A small network was shown many inputs. Here are its activations along a few directions, one row for each input.
Each table varies a few parts of the input and shows all the possible inputs, shuffled.
Descriptions start from the smaller parts, as in this example, which fits no table here: one of 2 separate values, together with either a single point or one of 11 places around a ring or (one of 5 places around a ring, together with one of 6 places along a line).
Shared parts are said once, and a part with two or three values counts as separate values.
In the rows, 128 means zero.

Other details of the inputs shift rows strongly along two fixed directions, in all tables alike. That doesn't count.
To show where, the next rows are all for the same input, with only those details redrawn:
[127 143 137 132 119 154 137 103 127 123 145]
[133 115 168  69 155 117 110 173  63  68  90]
[127 143 137 131 119 154 137 103 127 123 144]
[ 85  37 124 133 169 138  83 150 201 132 135]
[127 143 137 131 119 154 137 103 126 123 144]
[132 114 168  69 155 117 110 173  64  68  90]

Table:
row 1: [112 150 128 142 104 136 146 124 122 145 133]
row 2: [131 142 126 146 106 117 151 111 132 136 133]
row 3: [117 150 121 143 102 123 144 122 117 148 142]
row 4: [131 120 159  74 152  96 106 180  60  77  94]
row 5: [136 144 128 146 116 123 137 102 131 131 134]
row 6: [112 154 119 133 108 139 145 122 126 149 124]
row 7: [120 147 126 137 104 126 147 118 126 138 149]
row 8: [138 144 113 143 108 116 150 111 133 135 127]
row 9: [151 154 105 156 148 108 170 135 123 160 139]
row 10: [122 155 127 127 120 150 136 109 131 133 131]
row 11: [ 77  44 114 142 151 123  83 172 199 158 126]
row 12: [125 152 124 125 107 146 140 119 133 142 132]
row 13: [135 147 127 121 121 160 127 103 131 129 135]
row 14: [120 155 119 132 105 142 136 123 126 152 125]
row 15: [136 113 160  70 155 104 106 172  60  71  97]
row 16: [144 146 115 143 119 123 136 102 131 130 127]
row 17: [166 127 142  87 196  82 133 192  65  91  91]
row 18: [117 152 125 127 110 143 149 118 132 139 131]
row 19: [104  38  99 143 155 105  86 158 209 148 119]
row 20: [142 147 107 148 104 115 137 117 126 148 121]
row 21: [127 143 137 131 119 154 137 103 127 123 144]
row 22: [166 149 113 146 162 126 161 114 127 139 149]
row 23: [141 117 151  86 137  78 110 188  60  93  71]
row 24: [130 155 126 125 118 152 127 110 132 137 132]
row 25: [151 146 114 142 117 126 126 104 133 134 128]
row 26: [ 97  37 112 146 153 104  87 159 208 149 125]
row 27: [157 140 117 136 120 134 128  97 129 125 130]
row 28: [127 144 120 152 103 113 148 116 125 146 126]
row 29: [116 148 134 135 106 139 150 120 129 135 141]
row 30: [129 147 125 135 102 129 137 120 127 141 149]
row 31: [156 152 110 149 150 112 173 131 131 151 145]
row 32: [102  39 113 147 164 111  75 150 207 144 126]
row 33: [129 151 134 135 114 148 127 113 129 133 142]
row 34: [125 149 133 134 103 142 141 122 130 138 141]
row 35: [134 146 108 149 106 113 146 115 126 145 120]
row 36: [122 151 135 136 116 146 137 110 127 130 141]
row 37: [142 138 130 141 119 132 138  95 128 123 136]
row 38: [149 139 117 138 122 131 137  95 129 122 130]
row 39: [135 144 136 130 117 156 128 105 128 126 145]
row 40: [128 148 129 122 122 158 136 101 129 126 135]
row 41: [ 82  43 106 143 150 110  80 170 195 161 134]
row 42: [139 121 158  73 150  98  96 182  61  81  94]
row 43: [108  33 115 142 166 120  76 141 205 137 129]
row 44: [145 114 159  69 152 107  97 174  60  74  98]
Changing only one part turns row 43 into row 32. The same change can be made to row 22. Which row results?
> row 17
Changing only one part turns row 20 into row 25. The same change can be made to row 1. Which row results?
> row 36
What do these inputs look like to the network?
> one of 4 places along a line, together with either a single point or (one of 2 separate values, together with one of 5 places along a line)
List by row number the other rows that have the place on the line of 4 in common with row 8.
> row 2, row 7, row 12, row 18, row 19, row 26, row 29, row 30, row 31, row 34
Which other rows does row 14 become when the place on the line of 5 takes its other values? List them by row number.
> row 11, row 20, row 23, row 41

Table:
row 45: [129 153 166  56 123 130 133 186  35  73  73]
row 46: [131 204 143 109  74 153 150 110  75 126 143]
row 47: [164 193 119 144 109 110 191  99  78 115 133]
row 48: [122 196 153 127  92 155 165 106  64 121 152]
row 49: [101  82 124 107 163  97  94 201 126 137  74]
row 50: [127 197 158 118  85 152 162 107  71 123 148]
row 51: [170 195 134 144 105 128 162  80  84  97 129]
row 52: [127 107 105 170 127 109 142 111 169 167 156]
row 53: [117 103 121 149 100 157 106  98 180 141 165]
row 54: [111 128 114 164 123 132 147 128 182 178 144]
row 55: [ 75 125 109 140 103 157 115 111 173 159 152]
row 56: [127  63 140 103 170  96  89 155 147  92  89]
row 57: [146 184 157 128  91 156 149  81  65 107 147]
row 58: [136  62 152  75 222 150  83 163 131  79 123]
row 59: [117 122 105 165 110 123 133 139 176 175 158]
row 60: [129 112 100 164 127 116 150 111 180 166 144]
row 61: [145 160 166  71 141  88 150 185  41  87  73]
row 62: [128 117  98 168 119 138 107  87 179 158 126]
row 63: [111 108 130 147 112 165 118  88 185 142 152]
row 64: [107 105 129 143 115 163 122  79 188 136 152]
row 65: [134 113 114 165 124 135 122  90 189 148 142]
row 66: [130  62 112 108 165  87 112 189 136 119  81]
row 67: [106  73 146 109 167  86 101 206 125 128 101]
row 68: [127 106 114 180 130 131 116  91 169 147 156]
row 69: [123 114  84 166 123 119 135 108 170 175 128]
row 70: [128 203 153 113  84 159 171 106  83 122 137]
row 71: [112  75 148  73 222 148 100 189 128  94 128]
row 72: [118 118  83 159 118 108 131 108 171 167 141]
row 73: [ 80  70 152  82 160 124 102 180 140 101 102]
row 74: [155 207 127 136  90 135 180 124  82 145 115]
row 75: [146 192 140 118  80 163 139  77  77 118 117]
row 76: [172 196 115 129  88 106 165 104  76 135 133]
row 77: [135 107  91 166 114 108 137 121 174 163 157]
row 78: [106  55 161  94 154 120  74 164 130  95 110]
row 79: [113 109 119 144 101 158  97  91 179 147 158]
row 80: [139 112 100 168 118 143 120  94 188 149 132]
row 81: [160  69 137  92 234 117  85 167 132  82 111]
row 82: [118  58 125 122 177  76 108 183 119 117 108]
row 83: [157 116  95 152 192 136 153 110 171 153 169]
row 84: [103 118 114 178 131 128 139 129 163 176 159]
row 85: [141 195 140 110  74 153 134  77  76 108 129]
row 86: [161 154 150  70 128  86 101 155  35  65  67]
row 87: [100 132  98 159 114 124 126 126 171 178 140]
row 88: [120 156 172  66 137 121 140 176  35  58  92]
row 89: [ 81 124 110 147 109 167 121 111 172 167 139]
row 90: [153 210 129 130  83 121 161 122  78 148 134]
row 91: [173 191 146 139  94 124 150  83  78 114 134]
row 92: [178 198 130 130  84 123 137  86  82 116 130]
row 93: [106 106 123 158 122 162 123  85 181 127 159]
row 94: [137 130 108 153 189 152 147 128 175 166 170]
row 95: [ 90  68 144  87 144 118  85 201 131 105 115]
row 96: [137  62 132 108 154  89  73 177 137  96 101]
row 97: [102  78 133 116 177  91 115 200 133 112  97]
row 98: [163 144 152  72 145  73 154 166  41  75  74]
row 99: [116 106 116 149 107 173 117  91 184 144 142]
Changing only one part turns row 57 into row 68. The same change can be made to row 53. Which row results?
> row 96
Changing only one part turns row 78 into row 67. The same change can be made to row 93. Which row results?
> row 97
What do these inputs look like to the network?
> one of 5 places around a ring, together with either a single point or one of 10 places around a ring
List by row number the other rows that have the place on the ring of 5 in common with row 46.
> row 45, row 48, row 50, row 55, row 70, row 71, row 73, row 88, row 89, row 95
A walk changes only the place on the ring of 5. It starts at row 73 and steps to row 64. List the rest of the walk in order.
> row 56, row 98, row 61

Table:
row 100: [138 134 122 133 131 126 135 121 128 131 125]
row 101: [129 131 129 130 115 129 124 116 126 124 128]
row 102: [125 135 127 128 118 133 132 125 130 131 125]
row 103: [139 135 122 134 131 124 132 123 129 133 127]
row 104: [130 136 127 124 125 138 129 121 129 129 131]
row 105: [127 134 125 134 124 123 138 126 124 133 129]
row 106: [122 107 146  98 142 112 113 167 104 105 106]
row 107: [123 135 131 130 120 132 136 126 128 130 132]
row 108: [ 94  42 110 135 161 112  85 162 195 143 122]
row 109: [127 138 126 130 121 131 130 126 127 135 125]
row 110: [130 138 125 126 129 139 131 121 127 130 126]
row 111: [122 131 138 129 115 138 126 118 126 123 135]
row 112: [134 128 133 133 126 130 129 115 127 121 136]
row 113: [125 135 126 130 121 133 131 125 129 133 123]
row 114: [137 135 126 136 133 123 137 125 126 132 134]
row 115: [135 134 126 135 133 125 139 123 125 130 131]
row 116: [100  66 101 169 148 133 110 120 220 166 160]
row 117: [129 135 129 128 129 136 131 125 126 130 137]
row 118: [124 137 130 132 122 131 134 128 125 134 132]
row 119: [126 106 141 102 144 102 115 167 102 105 106]
row 120: [132 136 125 126 127 137 127 123 128 131 130]
row 121: [128 135 125 136 124 121 135 128 125 135 132]
row 122: [136 105 138 101 152 105 111 162 107 104 101]
row 123: [128 136 126 129 119 132 127 127 128 134 127]
row 124: [133 106 141 102 154 105 119 164 105 101 105]
row 125: [127 109 141  93 151 118 111 162 107 101  99]
row 126: [137 133 123 132 129 126 135 121 130 129 127]
row 127: [124 132 134 126 114 138 122 117 127 124 128]
row 128: [130 135 121 133 122 124 133 124 127 134 123]
row 129: [129 133 125 135 123 121 133 128 125 134 134]
row 130: [126 136 129 128 131 138 135 123 126 129 133]
row 131: [127 135 128 127 117 132 129 125 128 132 128]
row 132: [125 129 132 132 117 128 127 118 125 124 135]
row 133: [133 135 121 133 120 122 130 126 126 135 127]
row 134: [122 135 130 131 123 132 135 127 126 132 130]
row 135: [127 134 131 126 128 137 132 123 127 128 138]
row 136: [130 135 122 131 119 123 134 124 127 132 125]
row 137: [131 138 125 126 129 137 129 123 128 131 128]
row 138: [125 131 137 125 124 143 125 115 126 120 138]
row 139: [126 132 126 133 122 123 137 126 127 131 132]
row 140: [137 130 130 131 124 131 125 113 128 121 130]
row 141: [125 135 130 131 121 131 131 129 125 133 134]
row 142: [128 132 132 124 122 144 121 113 129 121 131]
row 143: [132 137 121 133 122 122 131 126 126 136 125]
row 144: [127 136 129 129 131 136 133 124 127 131 136]
row 145: [126 135 131 126 129 137 135 124 128 126 134]
row 146: [138 134 126 135 131 124 135 125 125 130 135]
row 147: [141 134 122 133 129 125 131 123 128 132 129]
What do these inputs look like to the network?
> one of 2 separate values, together with one of 4 places along a line, together with either a single point or one of 5 places around a ring
Changing only the choice among 2 separate values turns row 112 into row 140. The same change can be made to row 146. Which row results?
> row 147
Changing only the choice among 2 separate values turns row 105 into row 128. The same change can be made to row 132. Which row results?
> row 101
List by row number the other rows that have the choice among 2 separate values and the place on the line of 4 in common with row 127.
> row 102, row 109, row 113, row 123, row 131
Which other rows does row 104 become when the place on the line of 4 takes its other values? List them by row number.
> row 108, row 122, row 131
Which other rows does row 137 become when the place on the ring of 5 takes its other values? List them by row number.
> row 104, row 110, row 120, row 125
